These are the activations of a small network on made-up records, seen along a few directions, one row for each record.
Here are examples, each followed by its value of one field, N.
Other fields move the rows too, some of them a lot.
In the rows, zero is written as 500.
Strong random noise was added to every row along 9 fixed directions; ignore it. To show where, here is one row again and again, with new noise each time:
[479 415 539 123 726 550 495 362 449 411 482 619 456 629 629 501 534 586 282 536 656 562 350]
[510 355 420 550 460 467 524 405 454 463 451 417 641 522 294 494 480 405 425 495 294 381 450]
[412 299 514 447 512 491 574 470 421 538 523 553 620 575 600 575 360 526 283 524 562 621 469]
[641 634 532 291 724 511 352 586 597 393 395 569 428 430 491 498 740 449 563 556 762 516 443]
[449 323 547 414 527 501 322 589 570 619 521 451 434 398 477 561 534 632 579 512 573 438 279]
[538 350 590 232 496 620 525 540 573 686 448 573 544 597 718 537 644 594 462 566 724 671 470]
[407 371 665 423 436 596 577 470 389 354 572 526 525 371 509 696 346 433 253 586 561 583 434]
[513 469 495 321 585 672 445 522 483 422 561 384 490 481 437 508 508 508 585 657 601 449 279]
[626 678 427 502 567 318 394 549 456 413 310 560 410 486 278 419 593 286 633 449 412 369 566]
[268 313 527 405 501 332 633 124 396 824 522 684 303 576 759 300 289 760 164 387 136 501 357]
[565 422 592 563 309 516 537 557 587 671 408 504 562 379 493 547 628 424 517 519 460 551 583]

[444 375 414 332 589 379 316 670 475 586 452 563 406 606 550 566 428 594 645 444 672 514 423] | n3
[536 604 469 574 530 407 358 526 481 306 461 545 421 426 251 549 456 416 542 423 421 321 495] | n8
[402 836 472 446 639 447 622 548 277 541 580 713 256 538 820 362 137 415 497 634 644 745 630] | n3
[440 686 547 595 208 471 532 627 319 648 453 544 192 530 537 457 271 419 781 507 381 520 594] | n6
[410 545 468 601 611 578 698 232 501 388 685 432 571 323 607 402 321 552 162 606 382 533 371] | n2
[395 502 595 458 625 654 587 292 576 380 587 591 544 552 643 523 564 672 289 549 535 493 432] | n9
[423 511 560 513 267 650 658 638 372 509 601 396 537 517 542 606 257 334 590 667 539 658 560] | n5
[517 531 594 448 626 426 343 493 615 382 351 636 394 517 427 588 733 590 426 365 622 394 540] | n10
[575 662 635 589 301 534 584 528 490 423 404 538 422 324 379 535 547 293 530 550 352 506 619] | n1
[531 606 632 531 394 612 616 372 503 434 517 526 416 316 486 545 518 462 379 574 347 516 557] | n8
[471 356 477 263 323 595 731 423 341 823 527 561 511 698 771 406 296 506 468 550 420 724 542] | n7
[399 652 494 604 635 345 464 402 495 485 513 667 398 525 576 424 493 585 361 431 466 479 519] | n4
[516 444 401 603 672 358 409 467 619 603 460 488 520 497 502 374 578 638 490 391 435 406 444] | n2
[467 633 386 440 648 632 533 515 416 317 556 456 582 691 448 438 393 489 611 633 567 492 465] | n9
[440 490 590 566 592 456 427 562 491 235 504 571 505 444 467 693 464 423 376 472 674 555 562] | n5
[624 702 662 415 516 586 422 494 692 447 433 551 369 263 573 529 737 473 476 541 663 541 517] | n6
[357 245 531 402 534 472 388 417 465 406 526 541 546 668 379 639 519 653 324 391 469 371 373] | n4
[576 379 252 516 556 441 547 563 438 544 472 465 758 749 487 485 425 393 558 487 553 576 562] | n7
[352 191 480 598 447 565 400 544 505 514 601 372 602 494 374 628 382 647 533 499 466 418 268] | n1
[535 573 438 726 473 381 386 530 712 746 289 601 543 640 535 411 803 616 627 324 477 477 686] | n10

Which value of N does each new row have?
[553 498 430 542 671 536 512 536 503 234 520 475 770 575 369 606 508 349 396 577 719 549 530] | n1
[510 478 377 610 568 377 409 593 501 512 417 523 571 630 418 544 455 519 552 378 518 436 543] | n8
[697 696 559 464 549 597 503 402 725 490 411 500 453 381 468 449 830 516 559 529 471 420 540] | n8
[584 553 471 485 566 592 514 427 581 442 436 480 598 664 434 468 700 490 581 537 498 457 497] | n1
[593 465 422 629 518 501 582 504 524 343 430 485 750 511 370 637 550 365 355 465 516 544 655] | n8
[555 571 505 499 634 357 522 352 629 588 381 674 450 491 643 331 659 525 348 427 458 602 633] | n5
[499 240 529 599 590 559 527 385 600 307 485 472 824 459 378 678 611 493 189 474 543 522 511] | n1
[495 571 464 629 459 496 433 426 587 519 519 428 402 390 390 454 552 518 613 473 397 372 434] | n6
[532 256 502 374 500 554 440 487 508 493 514 432 518 545 397 586 509 545 509 460 452 378 362] | n7
[363 519 508 874 638 493 419 499 623 328 589 530 639 479 500 648 499 633 329 478 659 479 514] | n10
